These are the activations of a small neural network, seen along a few directions. Each row is one input.
Each table varies a few parts of the input and shows all the possible inputs, shuffled.
A made-up example of a description, with smaller parts first: values(2) and (point or ring(11) or (ring(5) and line(6))).
Shared parts are said once, and a part with two or three values counts as separate values.

Other details of the inputs shift rows strongly along three fixed directions, in all tables alike. That doesn't count.

Rows:
r1: [-36  -3  18 -20  24  62   3 -50  17  33  20  11  -3]
r2: [-23 -12   2 -48 -17  47  -2 -26  23  24  14  -9  -5]
r3: [-20 -18   8 -53 -22  38  -2 -28  35  23  18  -6  -2]
r4: [ 26  28  36  46  44  -5  42 -26   0   7  26  26  -9]
r5: [-33  -1 -17  32  69  32 -30 -19 -31   7 -21  13   0]
r6: [ 52   7  28   2 -41 -40   5  32   6 -13  43  -3 -14]
r7: [ 34   2  16   0 -29 -23   6  24  14   1  38   4 -14]
r8: [-30   3  12 -26  14  53  36 -50  20  32  12  16  10]
r9: [ -6   0 -11  -2 -17 -12   0  11  -5 -12 -22 -13   9]
r10: [ 26   4   4 -10 -40 -27  27  21  19  -3  13  -2  -2]
r11: [ 55  16  38  25  -8 -33  16  15   5  -5  52  12 -22]
r12: [ 20  18  17  43  26 -23  21  -3  -6  -7   4  14  -4]
r13: [-17  -8 -26 -16 -24  -9 -10  16  -5 -13 -35 -16  16]
r14: [  9  15  29  44  58  13   5 -22 -15  12  31  34  -8]
r15: [ 13  -3  -9  15  -6 -25 -25  32 -23 -17   0  -3   0]
r16: [ 39  -1   1 -16 -72 -55  15  46  11 -24   6 -12   5]
r17: [-24 -11 -42 -15 -11  -4 -23  16 -17 -18 -57 -30  14]
r18: [-23  -9  -5 -51 -27  38  30 -25  28  23   5  -2   9]
r19: [ 26   6  18   6 -25 -19   1  22   5  -2  34   5  -8]
r20: [-14   8   1  27  38   5   2 -16 -13  -4 -24   7   8]
r21: [-40  -9 -28  24  60  22 -48 -12 -27  -2 -43  -4   1]
r22: [ -5 -19 -32 -33 -38 -21  -8  22   1 -17 -32 -20  17]
r23: [ 21 -14 -10 -37 -72 -31 -23  46   4 -20   5 -32  -2]
r24: [ 18   6  11  35  24 -19 -13  11 -11  -7  14  15 -10]
r25: [ 37  31  29  51  18 -29  32   6 -14 -10  21  15  -9]
r26: [-25  -7  -2 -49 -29  38  27 -25  33  23   3  -3   8]
r27: [ -3 -14  17 -52 -45  21   3 -11  34  15  29  -7  -3]
r28: [-17 -15 -29 -12 -12   0 -39  22 -10  -9 -23 -15   2]
r29: [-11  12  13  40  75  30  -7 -33 -16  16   6  18 -13]
r30: [-12  -6 -32  16  13 -24 -23  18 -21 -24 -51  -9  14]
r31: [-12 -15   3 -46 -17  35   5 -20  27  26  26   2  -4]
r32: [-40 -11 -44   1  15   6 -30   6 -22 -15 -67 -23  15]
r33: [ 26  24  39  20  12  -1  45 -22  10   8  32  20  -7]
r34: [ 14  14  11  25  12 -12  25  -4   3   2   5   7  -6]
r35: [ 21  -8 -24  17 -31 -52 -42  62 -25 -35 -19 -25  -6]
r36: [  0   2  -7  42  36 -17 -37  16 -31 -17 -17   7   1]
r37: [-21  -9 -29  35  59  -3 -50   5 -41 -15 -39   3   6]
r38: [-18  -7 -17 -29 -10  15   5 -12  10   4 -25 -16   6]
r39: [ 25  19  27  21  14  -3  50 -15  12  15  36  26  -8]
r40: [-35 -16 -13 -53 -16  36  11 -29  19  15 -16  -5  19]
Description of these inputs: values(2) and line(4) and ring(5).
The inputs of r3 and r12 match in every part but the values(2) part. If r7 is changed in the same way as r3 into r12, which row does it become?
Answer: r10
The inputs of r14 and r40 match in every part but the values(2) part. If r27 is changed in the same way as r14 into r40, which row does it become?
Answer: r20
A walk changes only the line(4) part. It starts at r4 and steps to r12. List the rest of the walk in order.
Answer: r30, r22
Which other rows does r38 become when the values(2) part takes its other values? List them by row number.
Answer: r29

Rows:
r41: [ 12  -2 -21  24  -1 -44 -57  50 -37 -36 -33 -14  11]
r42: [  9  36  36  20  20  27  56 -35  18  30  43  35  -8]
r43: [-44 -31 -32 -18   6  15 -60  -6 -17 -17 -47 -30   8]
r44: [ -8 -23 -24 -64 -81 -22   0  18  24 -19 -16 -31  20]
r45: [ 39  19   8  61   1 -53  21  38 -20 -26   3  -8 -11]
r46: [-52  -3 -19  -2  46  42 -21 -38 -17   3 -67 -12  21]
r47: [-36 -30 -53  -4  -4  -2 -35  24 -23 -14 -47 -13  18]
r48: [ -8   6  23 -40  -1  52  60 -53  38  45  31   0 -10]
r49: [-13 -26 -14 -56 -35  18  -3  -2  12  -1  -9   0  18]
r50: [ 16   7  20 -42 -48  23  52 -10  37  17  30  -9  -7]
r51: [-36 -15   3 -41  -9  40  18 -43  25  14 -14 -17  13]
r52: [ 60  22  33  15 -67 -55  49  44  18  -9  40 -10 -17]
r53: [ -3 -24  -3 -54 -75 -13 -30  22  17 -13  -2 -34  -2]
r54: [ 30   8  15  46  45 -27  15  -2 -24  -2  19  32  -2]
r55: [ 25  41  29  81  56  -8  30  -5 -24   1   5  21 -13]
r56: [ 26  23  13  63  66 -13   0   4 -28   8  31  23 -17]
r57: [-21   5  46 -29  18  74  16 -71  31  42  40  20 -11]
r58: [ -9   0  35 -35  -3  50  40 -49  33  38  40  35   7]
r59: [ 60  19   7  38 -10 -80  18  38 -21 -32  10   3  -4]
r60: [ 45  22  10  32  -7 -51  17  27 -15 -32   6  10   2]
r61: [  3 -26 -16 -73 -70  -4 -27  27  19 -14   0 -28  13]
r62: [  8  30  27  76  68  -1   0  -2 -23  11  30  31 -14]
r63: [ 28   4   4 -56 -85  -9  44  19  38   1  35  -8  -2]
r64: [-15  16  29 -29 -19  39  56 -39  43  38  41  18  -3]
r65: [-23 -20 -48 -12 -20  -6 -36  34 -23 -13 -48 -10  17]
r66: [ 12  33  23  73  71   7  -4  -4 -27  11  23  34 -11]
r67: [ 11 -15 -24  34  -1 -55 -29  44 -36 -38 -29  -1  15]
r68: [ 31  20  52  18  41  11  33 -35  13  28  69  33 -14]
r69: [-36 -18   4 -35   7  43 -11 -35  20  20  11  -1  12]
r70: [ 59  16  19  54   4 -57 -20  42 -32 -40  16   2 -19]
r71: [-13   9  24 -24  17  43  49 -59  58  40  26  30  -6]
r72: [  2 -14 -14 -47 -69   0 -26  29  10  -4  -2 -31 -10]
r73: [-11 -27 -26 -52 -77 -10  -4  36  16   0  -7 -17  11]
r74: [ 57   9  27 -10 -60 -24  17  35  15  -7  57  -6 -29]
r75: [-29 -15 -30 -12 -15 -14 -29  14 -15 -23 -68 -36  20]
r76: [-66 -20 -27   2  80  61 -54 -51   0  17 -54   0  -5]
r77: [ 45  22  53   7   2  -7  66 -28  23  17  51  14 -14]
r78: [-34   1  -9  60  83   8 -26 -18 -43  -4 -39  29  16]
r79: [ -6  -8  27 -27  11  44  42 -48  55  45  39  39  -6]
r80: [  0   4 -27  37  36 -13 -44  33 -41 -22 -24  -3   0]
r81: [-48 -17 -20  -3  68  45 -46 -45 -25   9 -40  -8   0]
r82: [ 38   7   1  45 -11 -54 -14  55 -18 -23  26  -3 -10]
r83: [ 45  24   2  63  -7 -70  18  48 -22 -31  14   5  -6]
r84: [-26  23  -9  60  85   8 -16 -27 -41 -10 -47  22  16]
r85: [ -7   4 -15  49  67   2 -34  -3 -42  -4 -18  -1 -18]
r86: [  0 -31 -25 -67 -64 -12 -31  30  42  -2  -7 -25   2]
r87: [ -2 -23 -15 -57 -89 -11 -25  38  19  -8   1 -40  -9]
r88: [  5  -4 -19  33   4 -52 -56  50 -37 -36 -32 -14  10]
r89: [-55  -2  -1 -28  19  49   9 -55  16  21 -21   7  19]
r90: [-69 -18 -28   2  56  63 -44 -41 -17  14 -36 -11  -2]
r91: [-21 -33 -62 -31 -22 -15 -35  35 -22 -13 -48 -22  15]
r92: [ 56  15  33  13 -29 -42  45  17  38  -3  29   3 -20]
r93: [-51  -6 -46 -11  43  33 -12 -30 -17  10 -50  -8  13]
r94: [-19 -16 -11 -60 -36  24   5 -14  19  -4 -30 -28  14]
r95: [ 40  17  37  16  -5   3  53  -1  13  18  65  39 -13]
What do these inputs look like to the network?
Answer: line(5) and (point or (values(2) and ring(5)))
The inputs of r70 and r94 match in every part but the line(5) part. If r87 is changed in the same way as r70 into r94, which row does it become?
Answer: r52
The inputs of r71 and r76 match in every part but the line(5) part. If r83 is changed in the same way as r71 into r76, which row does it become?
Answer: r90
A walk changes only the line(5) part. It starts at r51 and steps to r44. List the rest of the walk in order.
Answer: r67, r69, r43
Which other rows does r45 become when the values(2) part takes its other values? List them by row number.
Answer: r51
Which other rows does r58 become when the values(2) part takes its other values? List them by row number.
Answer: r65

Rows:
r96: [ 43   3  27  30   1 -28  27  16  22  15  45  16 -14]
r97: [-21  11 -31  31  56   4 -39  -4 -33 -13 -42 -24   0]
r98: [-13  -3 -11  24  39 -12 -38  -6 -17  -2 -33  16  11]
r99: [-12 -26 -11 -58 -70   6 -13   9  -1  -5 -15 -33  10]
r100: [-21 -20  -9  21  45   1 -31  -7 -15   1 -33   6  21]
r101: [-37   7 -23  40  74  42 -23  -7 -38   3 -36  17  -1]
r102: [-14 -10  28 -18  29  39  19 -62  16  21  17  16 -10]
r103: [ 22  23  12  19   4 -12  23  19  -9  10  38  12 -12]
r104: [ 20  21 -28  26  -3 -60  21  35 -25 -32 -48 -15  20]
r105: [-40  -1 -24  44  65  17 -37 -10 -24  -9 -44 -21   0]
r106: [ 26  23  25  37  -2 -29  72   0  16  -1   9  13   7]
r107: [-35 -32 -30 -48   3  47 -10 -38  18  31 -17  -6   2]
r108: [-11  13  19 -11 -16  32  14 -18  22  31  20   3 -14]
r109: [ -4 -18 -31 -62 -82 -16  42   7  23  -9 -31 -30  16]
r110: [ 41  29  56  25  -3   9  33  -6   3   7  46  23 -10]
r111: [ -9 -29 -42 -44 -49  -4  -8  20   8  -3   0 -16   4]
r112: [ -9 -23 -11 -45 -13  24 -18 -12  15   5 -21   1  18]
r113: [-28 -19  -5 -45 -19  32 -10 -37   8   2  -9 -25   7]
r114: [ -4 -28 -25  -2   7 -18 -34   5 -26 -12 -37  -6  12]
r115: [-38 -15 -14 -54 -49  19 -18   0  10   3 -13  -6  15]
r116: [ 51  13  -4  15 -26 -55  14  50  -4 -11  41   5  -7]
r117: [ 29   9 -10  10 -23 -24 -15  36  -3 -29  -8 -25 -13]
r118: [ 11  15  25  41  13   2  14   8  -3  14  22   0 -13]
r119: [-33   9  27  -8  50  79  11 -76  16  20   9  13   4]
r120: [  5   9  -8  21 -11 -38 -38  19 -16 -34 -25 -18   3]
r121: [-15  -7  -6 -58 -47  12 -14   5   1   4 -12 -31  17]
r122: [ 21  20 -18  39   7 -37  26  25 -20 -33 -48   0  12]
r123: [ 51  25  14  20 -34 -46  12  48 -12  -7  29 -15 -16]
r124: [ 20 -10 -10  18   7 -32  -7  17 -14 -17  -7 -10 -25]
r125: [-45   6 -34  43  74  23 -31 -18 -23   6 -29  26   3]
r126: [ 11 -23  -9 -67 -60   2  -1  21  36  -5  -3 -26 -15]
r127: [ 25  34  24  35  -3 -27  64  -9  14   2   6  25   1]
r128: [-18  -2 -23  28  28   5 -11   8 -36  -2 -14   3  -8]
r129: [ -4  13  28  28  24  26  34 -11   9  27  43  23 -11]
r130: [ 25  32  48  18  28   4  30 -34   7   8  49  12  -6]
r131: [-39   6 -26  31  39  15 -30   4 -28   2 -33  11  -4]
r132: [ 46  15  21   7   5 -22  29   7  16  21  47  14 -13]
r133: [ 12 -16 -14 -12 -15 -28 -35  30 -10 -39 -40 -17   3]
r134: [-31   3  36   0  24  58  16 -49  11  34  17  10   8]
r135: [  8   8  25 -36 -33   7  25   1   9  14  40   7   6]
r136: [ -8   6  19  -8  14  46  31 -52  22  26  37  -2 -21]
r137: [ 19  -2  -1 -22 -30  13  21   9  26   8  36  15  -5]
r138: [ 52   6  14  10 -35 -41  12  39   1 -27  34  20   5]
r139: [-25 -27 -13 -56 -51  18  -4  -2  -1   1  -1 -12  11]
r140: [-15   5   6  31  52  -8 -29 -17 -16 -12 -31  14  -5]
r141: [-39 -18 -26 -40   3  37 -22 -28  27  31 -22   1   2]
r142: [ 24  16  47  35   9 -13  22 -10   9  -8  39   4  -6]
r143: [-17   5  23 -21   1  34  22 -42  31  27  41  37   8]
r144: [ 50   8   9  22   2 -21  11  23   8   1  21  16 -14]
r145: [ 25  -8 -18  29 -10 -52 -17  35 -35 -36  -1   6   7]
r146: [  6  -8  29 -19  -7  12  30 -15  42  22  35  -1 -19]
r147: [-37  15  38  -3  31  67  11 -66  11  39  13  26   2]
r148: [ 26  13   6  15   6 -34   6  18 -13 -12  27  18  11]
r149: [-40  12 -18  30  55  27 -30 -29 -12   1 -34  -6  -8]
r150: [  7 -13 -23 -48 -76   2 -18  45   7 -10 -21 -38  -3]
r151: [-21 -24   0 -53 -62  10   1  14  18   3   9 -13  17]
r152: [ 19   5  22 -35 -13   3  28 -12  34  20  37  -4 -21]
r153: [-41 -31 -40 -36 -16  21 -19   7  16   5 -15 -13  15]
r154: [-21 -20 -21 -55 -49  18 -21  19   0 -13 -22 -13  19]
r155: [-11   1 -20  30  37 -21 -35   9 -14 -16 -36  -4 -15]
r156: [ -7  -5 -11   1  33 -18 -32   1 -22 -19 -34 -11   6]
r157: [ 27   8  13  20  28 -27  -1   2 -10   0  13  16   6]
r158: [ -5 -12 -19  29  12 -33 -28  31 -24 -28 -16   4  22]
r159: [ 25   2 -16  36 -16 -38 -17  44 -38 -19 -17 -21 -14]
r160: [ 22   3  43  26  19 -20  16  -7  11  -4  26  13  -8]
The inputs of r139 and r115 match in every part but one. If r99 is changed in the same way as r139 into r115, which row does it become?
Answer: r147
The inputs of r123 and r159 match in every part but one. If r132 is changed in the same way as r123 into r159, which row does it become?
Answer: r107
What do these inputs look like to the network?
Answer: values(5) and (point or (values(2) and ring(6)))
Which other rows does r144 become when the values(2) part takes its other values? List them by row number.
Answer: r112
Which other rows does r102 become when the values(5) part takes its other values? List them by row number.
Answer: r133, r140, r156, r160
